Each row below holds a small network's activations on one input, seen along a few directions.
In each table, some parts of the input vary, and every possible input appears once, in random order.
Descriptions start from the smaller parts, as in this example, which fits no table here: one of 4 places along a line, together with either a single point or (one of 2 separate values, together with one of 5 places around a ring) or one of 11 places along a line.
Shared parts are said once, and a part with two or three values counts as separate values.

Other details of the inputs vary at random and push rows far along two fixed directions, the same in every table; ignore that.

A family of inputs:
row 1: [ -5   6   1 -45  -3 -25 -19  10 -31  14  -4]
row 2: [-25 -41  -8  30 -36 -20  -9  -4  26  -5  26]
row 3: [  3   9   2 -35  -4 -22  -6  10 -23   9 -11]
row 4: [-52 -28 -15   2 -16 -24 -47 -35   3  32  50]
row 5: [-22  10  -8 -29  14   4 -14   2 -27  16  -3]
row 6: [ 13  25  -1   6  18  17  28   7 -12  -5 -26]
row 7: [-19   5   0 -54  26  11 -46   7 -25  21  17]
row 8: [-11  16   1 -31   0  -5  -5   7 -20  20 -20]
row 9: [-48 -35 -18   7 -40 -37 -19 -21  11  12  28]
row 10: [  0 -31  -6  60 -38  -9  29  -5  47 -22   5]
row 11: [-27   2  -3 -58  14  10 -40  15 -26  20   5]
row 12: [ 30  27   3  34  32  22  34   0  -7 -13 -15]
row 13: [-49 -26 -14  31 -30 -16  -9 -17  11  16  19]
row 14: [ 21  24   7  15   5   7  33  13  -8  -2 -35]
row 15: [-47 -36 -11  -7 -20 -13 -51 -26  21  26  48]
row 16: [ 41  -4  16   7   1  13  52   7   1 -22 -29]
row 17: [ 38  25   7   7  11  -9  15   4 -10 -24 -14]
row 18: [ 49  15  13  19   9   4  16  15   8 -35 -12]
row 19: [ 37  27   6  18  11   9  34 -11  11  -2 -22]
row 20: [  3   3   5 -46   5 -14 -42   9 -15  -3  13]
row 21: [ -2 -17  11 -52   3  -5 -11   7 -32   9   1]
row 22: [ -9   7   0 -40  25  15 -29   6 -15  13   9]
row 23: [ 10  11   7 -40  11   7 -20   0   2  16  -2]
row 24: [-12   4   1 -31  17  15 -22  18 -20   9   0]
row 25: [-11 -19   8 -68   0  -9 -21   3 -32  15   3]
row 26: [ 43  20  13   7  14  19  22   4  18  -6 -19]
row 27: [  2  13   0 -29  22  21 -10   4  -2   4  -2]
row 28: [ 10  18   1 -34   5 -19 -18  -2 -20  -5   0]
row 29: [ 11 -14  14 -32   5  -1   4   9 -28   0  -4]
row 30: [-20  -2   5 -43  -2   0 -33  19 -18  23  -2]
row 31: [  1  18   2 -37  12  -6 -18 -12 -14  24   0]
row 32: [ -8   4   5 -65  12  -2 -49   0 -13  30  12]
row 33: [-16   4  -3 -45  20  14 -31   1 -10  15  10]
row 34: [ 39  -3  16  -4   2  12  48   7  -2 -19 -30]
row 35: [ 26  16  12   8   2  18  27  24   7  -7 -34]
row 36: [ -4  -7   7 -46  -3 -17 -32  23 -21  10   5]
row 37: [ -6 -31  -7  48 -39 -12  21  -6  45 -18   7]
row 38: [ 20  29  -1   5  26  19  27  -5  -4  -5 -19]
row 39: [-30 -21 -14  35 -20 -14  -9 -38  27  14  31]
row 40: [  0 -12  -8  75 -16  -2  27 -33  39  -6  16]
row 41: [ 24  13  10  15  -2  18  31  20  14  -9 -33]
row 42: [  7   6   4 -51   2 -12 -34   7  -8  -5   4]
row 43: [-41 -19 -21  36  -9   0  -3 -34  21   6  30]
row 44: [ 26  10  13  24   5  17  25  26   3  -9 -25]
row 45: [ -4   6   8 -32   1   6 -14  22 -12  14 -14]
row 46: [-10  12  -4  -6  18   7  -3   6 -27   8  -4]
row 47: [-25 -14 -18  62 -16   7  30 -22  28  -9   5]
row 48: [  9  19   5 -24  17  -4 -15  -7 -19  20   1]
row 49: [ -6  14   4 -18   5  -4  -5  12 -27  17 -15]
row 50: [-44 -33 -16  31 -17   7 -13 -10  21   1  28]
row 51: [  2 -12 -12  64 -29 -17  26 -28  39 -31  12]
row 52: [ 31  19   6  -1  -4 -11  33  11  -5 -11 -31]
row 53: [-26 -22 -16  29 -31 -29 -11 -31  24 -12  30]
row 54: [ 22  28   1  11  30  19  23  -1 -10  -5 -15]
row 55: [ 20  22   9  16   9   5  25  17 -17   0 -28]
row 56: [  7   5   5 -48   5 -12 -38  10 -13  -5   8]
row 57: [ -9   2   8 -33   3   3 -23  23 -18  16  -7]
row 58: [-68 -28 -23   6 -16 -11 -33 -23  -3  21  36]
row 59: [-20 -30 -12  24 -32 -17 -16 -21  39 -18  30]
row 60: [-44 -21 -19  34  -4  -3 -13 -31  10  10  37]
row 61: [ 37  17   8  20   0  -9  37  15  -7 -16 -26]
row 62: [ 43  -5  18  13   4  13  51   9  -3 -23 -26]
row 63: [ 17  17   2 -16   5 -17  -8  -2 -14 -11  -2]
row 64: [-18 -30 -10  28 -30 -17 -17 -18  35 -18  32]
row 65: [ 23  15   7  17  22  29  21  23  -5 -14 -18]
row 66: [ 47  17  15  22  19  19  21   8  12  -9 -13]
row 67: [-11 -21 -12  70 -18  21  34  -9  45 -21   4]
row 68: [ 21  25   6  13   4   8  35  12  -6  -2 -37]
row 69: [ 19  16   4   3  16  28  22  18   1 -12 -24]
row 70: [-21 -16 -15  72 -11   7  27 -17  20 -11  11]
row 71: [ -4 -18 -10  73  -6  23  28 -17  46 -20  16]
row 72: [ 38  16   9  23   2 -10  36  16  -9 -17 -25]
row 73: [ 46  18  14  21  17  20  22   7  15  -9 -15]
row 74: [ 27  18   8  11  31  29  13  13  -2 -11  -8]
row 75: [ 12  16   4 -27   9 -20 -22   2 -26  -5   5]
row 76: [-33 -41 -10  15 -39 -23 -16  -7  27   0  27]
row 77: [-44 -45 -11   0 -38 -27 -33  -6  17   9  35]
row 78: [-24  12  -8 -42  22   1 -29 -10 -27  23  11]
Each input here is: one of 6 places along a line, together with either a single point or (one of 2 separate values, together with one of 6 places around a ring).
The inputs of row 44 and row 35 match in every part but the place on the line of 6. If row 46 is changed in the same way as row 44 into row 35, which row does it become?
Answer: row 6
The inputs of row 37 and row 36 match in every part but the place on the line of 6. If row 27 is changed in the same way as row 37 into row 36, which row does it become?
Answer: row 74
Change only the choice among 2 separate values in row 50. List by row number the other rows that result.
Answer: row 58
List by row number the other rows that have the place on the line of 6 in common with row 3.
Answer: row 5, row 11, row 14, row 25, row 28, row 32, row 39, row 45, row 64, row 71, row 76, row 78
Start at row 19 and move only the place on the line of 6, one step at a time. The first step leads to row 31. Which rows follow, in order?
Answer: row 39, row 40, row 48, row 4

A family of inputs:
row 79: [ -9  -1  -2  -2   8   7 -19  -2   1   0  13]
row 80: [  8   0   7 -36   6   4 -16  14  -4   0  -1]
row 81: [ 16  16  13 -47  12  -4 -12  27 -31   1 -18]
row 82: [  0   4   4 -19   5  10   6  18 -15   4 -18]
row 83: [-12  -9  -8  40  -7   4  18 -18  19   2   6]
row 84: [ 51  20  13  16  10  15  36  14  15 -20 -27]
row 85: [  7  13   4 -28  15   5 -14  -4  -8  10  -1]
row 86: [ 49   2   5  88 -12  10  66 -10  52 -40 -17]
row 87: [-21 -24  -6  16  -8  11 -10 -11  21  -1  21]
row 88: [ 11  32   5 -42  29   3  -6   5 -35  14 -14]
row 89: [-17  -4  -4   2   2   9  -1  -6   2  15   5]
row 90: [ -5 -13   3 -13 -15  -9  -4   4   0   6  -1]
row 91: [-15   0  -8   9   6   1  -6  -6  -6   6  10]
row 92: [-15 -24  -3  14 -27 -19   0 -12  14   1  11]
row 93: [-17  -5  -3  -4  -8   0  -1   1  -4  13  -3]
row 94: [-19  -2  -5   9   6   7  -7   0  -3   5   8]
row 95: [ 12  11   3 -29  10  -8 -20   8 -13  -3   3]
row 96: [-27 -14 -13  25 -16 -12  -3  -9   3   1  13]
row 97: [-18 -17  -7  18  -9   6  -9 -17  23   6  20]
row 98: [  7  17   8 -44  27  20  -5  20 -27  12 -18]
row 99: [ 18  28   6 -43  30   7 -21  11 -28   4  -6]
row 100: [-14  -1  -4  -4  -8  -8   0  -5  -5  12  -4]
row 101: [-19 -34  -2  12 -26  -7   0   0  15  -4  11]
row 102: [ -9 -14  -7  15 -17 -19  -9 -21  19  -6  23]
row 103: [ -4  -9  -1  -6 -11 -17  -9   3  -8  -3   5]
row 104: [-13   3  -6  -4  -6 -13  -2  -8 -11   8   1]
row 105: [ 89  54  20  40  36  29  71  11   6 -38 -49]
row 106: [ -7  11   1 -20   8   1  -9  15 -22   6 -10]
row 107: [-14 -21  -5  15 -26 -25   0 -16   9  -4  15]
row 108: [-15 -19  -6  19 -14  -8 -15  -6  20  -9  23]
Describe the family of inputs behind these rows.
Answer: one of 5 places around a ring, together with one of 6 places around a ring
The inputs of row 87 and row 80 match in every part but the place on the ring of 5. If row 97 is changed in the same way as row 87 into row 80, which row does it become?
Answer: row 84
Change only the place on the ring of 5 in row 83. List by row number the other rows that result.
Answer: row 85, row 86, row 92, row 100

A family of inputs:
row 109: [  8  27  -5 -25  17   7  -7  -4  -8  -2  -3]
row 110: [ 40  18   4  19  -4 -11  31   7  21 -28 -17]
row 111: [ 42  18   6  24  11   1  39 -14   0 -28 -20]
row 112: [ 44  19  12  33   2 -14  29  10   6 -19 -11]
row 113: [ -3  10   2 -27  14   6  -1  22 -17 -12 -12]
row 114: [ -2  32   2 -31  27   1 -16  14 -39  16  -6]
row 115: [-44 -36 -23  70 -32   5  18 -32  53   1  27]
row 116: [-36 -19  -8  12  -7  -2 -24 -26   6  28  37]
row 117: [-13  -1   9 -60  24   8 -26  25 -38  23  -7]
row 118: [ 31   8  16 -35  15  -4 -14  24  -9   8  -8]
row 119: [ 15  20  -1 -12  28  13 -17   8 -16  -2   2]
row 120: [-19 -11 -17  57 -11  11  12  -7  34 -20  15]
row 121: [-46 -40  -7 -42 -30 -12 -45   3  -5  21  25]
row 122: [ -3  18  -1 -11  17  -2 -19  -6 -21  11  13]
row 123: [-64 -57 -24  20 -53 -25 -34 -15  23  -4  46]
row 124: [-40 -10   1  13 -23 -14 -35 -14   7  24  17]
row 125: [ 26   5  13 -34   5  -2  -7  20   7   1  -7]
row 126: [-56 -21  -9  -7 -11 -21 -28  -9 -20  16  28]
row 127: [-85 -39 -27 -16 -27 -35 -44 -28  -9  25  41]
row 128: [ 20  28  -8  35  14   8  38  -2   2 -12 -24]
row 129: [ -3  21  13 -52  14   3 -48  22 -27  22 -14]
row 130: [-12   8  -9 -11  10   5   0  -7  -8  25  -5]
row 131: [-19 -12   1  -9  -4 -17 -25 -21 -15   3  28]
row 132: [ 22  -2  15 -26  21  14  -8   4 -14  -1  -2]
row 133: [-15  -4  -2 -10  11   0 -11  15 -20  -4   1]
row 134: [  9  21  -3 -25  21  14 -18   6  -7  -6   3]
row 135: [ 25 -14   8  34 -10  12  29  18   8 -13 -16]
row 136: [ 23  -6   4  27 -20   8  45   7  17 -17 -24]
row 137: [ 13  12   8 -17  -1 -12   0  18 -34   0 -13]
row 138: [ 39   7  20  26  12  14  37  -7   1 -12 -12]
row 139: [  7  16   0 -52   1 -18 -12  13 -42   8 -20]
row 140: [-29 -47  -7  69 -44 -27   3 -28  47   6  43]
row 141: [-32 -26  -7  60 -39   1  -7 -16  53  -9  17]
row 142: [ 22  12   2  28  14  33  33  13  20 -11 -19]
row 143: [ 10   8  -8  52  11  17  20   7  12 -18  -4]
row 144: [-21 -14  -4 -49 -12 -33 -38 -10  -7  34  18]
row 145: [ 19   7   7  21   5  20  53  10  11 -15 -31]
row 146: [ -6  -3  -5 -21 -18 -14  -4   7 -11  -7  -6]
row 147: [ 27  29  11  20  -4  13  25   7  20 -13 -36]
row 148: [ 13  20  -1 -21  21  10   2 -10 -11  19 -10]
row 149: [ -1   7  13 -18  15   6  10  14 -28  16 -14]
row 150: [ -2   1  -2 -16  11  20 -14  -2   9   8  10]
row 151: [-7 -5 -3 57 -3 13 27 -9 17  7  5]
row 152: [ 30  31  10  27   0   6  26   1  11  -5 -40]
row 153: [ 24  -5  12  35 -13   4  38  10   0  -5 -17]
row 154: [ 29  -3   7  33   0   7  42 -22  16 -14 -12]
row 155: [  0  14   3 -38  30  20 -21  21 -25  23  -7]
row 156: [ 48  13  12  17  -2   1  42   9  28 -17 -24]
row 157: [ -1   1   0 -43  -3 -21 -36  13  -3  -1  14]
row 158: [  1  -1   0  -6  18  18 -17   0  -2  13  11]
row 159: [ 16  14   5 -33  11  -2  -3  -7 -13 -15  -6]
row 160: [  5  11   8 -73  20  -1 -39   7 -30  -4   4]
row 161: [  6  31  -6 -41  26  -3 -19  -6 -29  14  -5]
row 162: [  3  14 -12  40   1  11  30  -5  19 -19  -9]
row 163: [-45 -28 -19  10 -19  -1 -21 -34  29  18  37]
row 164: [  8   9   9 -60  26  -3 -40   8 -38   1   6]
row 165: [  8  -2   0  35  -1   8  49  -3   9  -5 -23]
row 166: [-50 -50 -12   8 -33 -12 -22 -43  30   6  44]
row 167: [ -1  -6   0 -22  -4  -9 -21  21 -26  -3  -2]
row 168: [ 49  12   9  33   7  -4  23  19  14 -29 -13]
row 169: [  8   7  -4 -18  -5 -31 -11  -3  -4   3   2]
row 170: [-53 -42 -25  70 -40 -13  19 -28  42 -19  28]
row 171: [-39 -29  -5 -10 -10   4 -12   2   7   8  14]
row 172: [ 42   2  16  18  10  26  35   1  20 -28 -15]
row 173: [ 13   3   4 -30  -5  -5   9  10 -23  13 -24]
Describe the family of inputs behind these rows.
Answer: one of 5 places around a ring, together with either a single point or (one of 2 separate values, together with one of 6 places around a ring)
Change only the place on the ring of 6 in row 151. List by row number the other rows that result.
Answer: row 116, row 138, row 140, row 149, row 153
Change only the place on the ring of 5 in row 168. List by row number the other rows that result.
Answer: row 110, row 112, row 157, row 169
Change only the choice among 2 separate values in row 158. List by row number the other rows that result.
Answer: row 119
Change only the choice among 2 separate values in row 110. List by row number the other rows that result.
Answer: row 156
